These are the activations of a small neural network, seen along a few directions. Each row is one input.
Each table varies a few parts of the input and shows all the possible inputs, shuffled.
A made-up example of a description, with smaller parts first: one of 3 separate values, together with either a single point or one of 9 places along a line or (one of 4 places along a line, together with one of 5 places around a ring).
Shared parts are said once, and a part with two or three values counts as separate values.

Other details of the inputs vary at random and push rows far along two fixed directions, the same in every table; ignore that.

Rows:
r1: [  3 -41  22  37 -18  16  -5  17 -19  -1 -30]
r2: [ 24  -7  50 -16  33  32  77  -9  61   6  17]
r3: [ -1 -42  19  31  -7  18 -13  52 -20  -6 -30]
r4: [-30 -10 -23  18 -19 -27 -46  14 -30   9 -12]
r5: [-42  55 -53 -28  -7 -59 -35 -42  -4  13  34]
r6: [  3  25 -13 -10   6 -15  25 -41  23   4  15]
r7: [-38  35 -42 -26   4 -54 -23 -24  15  23  33]
r8: [-42  53 -41 -48  14 -41 -32   2  11   6  31]
r9: [ 32 -57   1  26 -22  18 -52  34 -44  -3  -1]
r10: [-37  69 -39 -42   9 -46 -20 -39   6  13  34]
r11: [ 62   7   7 -40  22  13  50 -60  35   4  55]
r12: [ 10 -41  21  33  -7  19   8  15 -10  -2 -28]
r13: [-23  10 -11  -8  -6  -9 -36  33 -19 -11 -10]
r14: [-29  -3 -19   9 -17 -28 -38   3 -22  11  -1]
r15: [-35  70 -42 -42  13 -46 -15 -39  10  13  35]
r16: [ -2 -21  10  19 -16  24 -26  52 -29 -15 -38]
r17: [  7  43   3 -33  30  -2  48 -45  40   3  27]
r18: [-53  33 -43 -27   4 -58 -53  17  -5  14  26]
r19: [-38  29 -37 -20   4 -54 -27 -20   7  18  27]
r20: [ 33 -13  49 -10  33  37  83  -3  64   5  11]
r21: [ -2 -23  -4  43 -28   3 -29  14 -45 -15 -38]
r22: [ -3  -6  -2  28 -18   9 -25  19 -41 -12 -36]
r23: [ 65 -64  11  35 -27  36  -6  -3 -43 -13 -11]
r24: [  8 -17  10  33 -13  23 -11  22 -37 -16 -40]
r25: [ 44   4  37  -8  29  33  97 -56  61  -4  13]
r26: [-31  68 -37 -42  17 -46  -9 -38  13   8  35]
r27: [ 14   0 -41 -30  -1 -33 -31 -34  -4  20  55]
r28: [-46  59 -44 -49  10 -44 -36  -2   9   9  31]
r29: [  8  38   4 -25  21   2  41 -37  32   4  19]
r30: [  1 -39  18  32 -10  18 -11  53 -18  -4 -32]
r31: [  6 -35  11  51 -34  20 -21  15 -45 -15 -46]
r32: [ 37 -19  43   1  27  32  84 -30  58   5   7]
r33: [-30  -7 -19   9  -8 -20 -44  44 -22   4  -8]
r34: [-40  48 -58 -18  -9 -57 -41 -30  -8  12  23]
r35: [ 33   2  53 -23  28  49  78 -11  56  -9   4]
r36: [ 25  -7  46 -15  34  31  78  -7  62   7  16]
r37: [ 32   1  54 -23  27  49  78 -11  55  -9   7]
r38: [  8 -35   8  51 -32  19 -18  16 -44 -14 -47]
r39: [ -4 -15   6  13 -12  18 -23  47 -22 -14 -32]
r40: [-37   0 -17   2 -12 -26 -47  34 -26   7   1]
r41: [  7 -26  19  19  -7  33  -8  49 -18 -18 -37]
r42: [ 35 -12  42  -6  28  26  88 -36  66   9  13]
r43: [ 12 -35   6  50 -26  20 -13  16 -38 -16 -45]
r44: [  4 -23  18  39 -26  27 -23  26 -53 -16 -46]
r45: [ 53 -49  18  10 -11  38 -17  22 -22 -13  -1]
Each input here is: one of 5 places around a ring, together with either a single point or one of 8 places along a line.
Changing only the place on the ring of 5 turns r32 into r24. The same change can be made to r7. Which row results?
> r29
Changing only the place on the ring of 5 turns r44 into r14. The same change can be made to r10. Which row results?
> r1
Which other rows agree with r2 in the place on the ring of 5? List them by row number.
> r3, r9, r18, r20, r30, r33, r36, r40

Rows:
r46: [-13  55 -52 -48  16 -57   7 -79  37  29  66]
r47: [-41  41 -38 -32   3 -46 -28  -6  10   6  29]
r48: [ 16 -35  27  27  -1  30  10  38  -4  -5 -25]
r49: [-40  22 -31  -5 -12 -28 -52  11 -24   1  -6]
r50: [-32  15 -30  -1 -16 -22 -49  22 -26  -1 -15]
r51: [ 66 -11  44 -11  31  34 113 -78  76   5  35]
r52: [ 19  -2  30   3  21  29  46  -6  20 -10 -11]
r53: [ 40 -50  57  37   1  60  52  30   6 -24 -39]
r54: [-36  63 -35 -64  32 -50   4 -32  51  26  61]
r55: [ 59 -51  27  32 -13  43   5   3 -31 -16 -16]
r56: [ 71 -68  52  53  -7  58  55 -12  -4 -15 -33]
r57: [ 30  24  42 -35  46  29 100 -50  81  -1  26]
r58: [ -9  -9  19  18 -12  12  -2  13 -15  -4 -22]
r59: [ 10  41   8 -37  38   6  63 -39  60   6  28]
r60: [  4  40  17 -31  30   1  66 -40  54  10  31]
r61: [ 18 -27  22  28 -10  33  11  32 -12 -17 -41]
r62: [ -4 -23  13  13  -2   8 -12  30  -7  -1 -14]
r63: [-39   9 -27  -6  -9 -32 -55  26 -16  10   5]
r64: [-26  57 -25 -58  40 -44  17 -32  55  22  61]
r65: [-35   0 -26   2 -13 -23 -52  32 -29   7  -8]
r66: [-37  15 -19   9 -16 -21 -43  17 -34   5 -13]
r67: [ 20  -4  29   1  14  25  42   0  23 -12 -12]
r68: [ -6  50   8 -39  35 -15  53 -43  51  13  39]
r69: [ -1 -12  11  14  -8  11  -6  19  -9 -12 -25]
r70: [ -5  -5 -41  -2 -30 -25 -71  -3 -53   2  12]
r71: [ 18 -33  25  32 -11  36  14  37 -10 -16 -36]
r72: [  1 -14 -36  12 -33 -15 -70   6 -61   0   0]
r73: [ -4 -24  13  12  -5   7  -9  29 -12  -2 -18]
r74: [-33  10 -27   2 -16 -21 -46  27 -25  -1  -8]
r75: [ -5  28 -46 -34  -6 -42 -40 -38 -12   9  50]
r76: [ 27  16   0 -29  20  -8  60 -77  56  14  47]
r77: [-38  21 -32  -9 -15 -30 -51  14 -19   0  -4]
r78: [-40  15 -31  -5 -17 -31 -51  20 -19   1   0]
r79: [  0 -23  14  13   0  10  -3  30 -13  -3 -18]
r80: [-33  16 -27   5 -13 -18 -48  18 -30  -1 -17]
r81: [ 15 -39  27  29  -7  32   9  40 -14  -7 -32]
r82: [ -5 -11  21  20 -10  12  -1  15 -17  -6 -24]
r83: [-41   7 -28  -6 -12 -32 -55  25 -23   9   2]
r84: [ 48 -56  21  54 -19  34  11  -1 -26  -9 -33]
r85: [ 61 -52  25  37 -18  46   3   7 -32 -15 -22]
Changing only one part turns r52 into r80. The same change can be made to r64. Which row results?
> r54
Changing only one part turns r73 into r81. The same change can be made to r69. Which row results?
> r61
What do these inputs look like to the network?
> one of 5 places around a ring, together with either one of 2 separate values or one of 6 places along a line
Which other rows does r72 become when the place on the ring of 5 takes its other values? List them by row number.
> r55, r70, r75, r85
Which other rows agree with r63 in the place on the ring of 5? List them by row number.
> r49, r58, r70, r76, r77, r78, r83
Which other rows does r56 become when the choice among 2 separate values takes its other values? List them by row number.
> r55
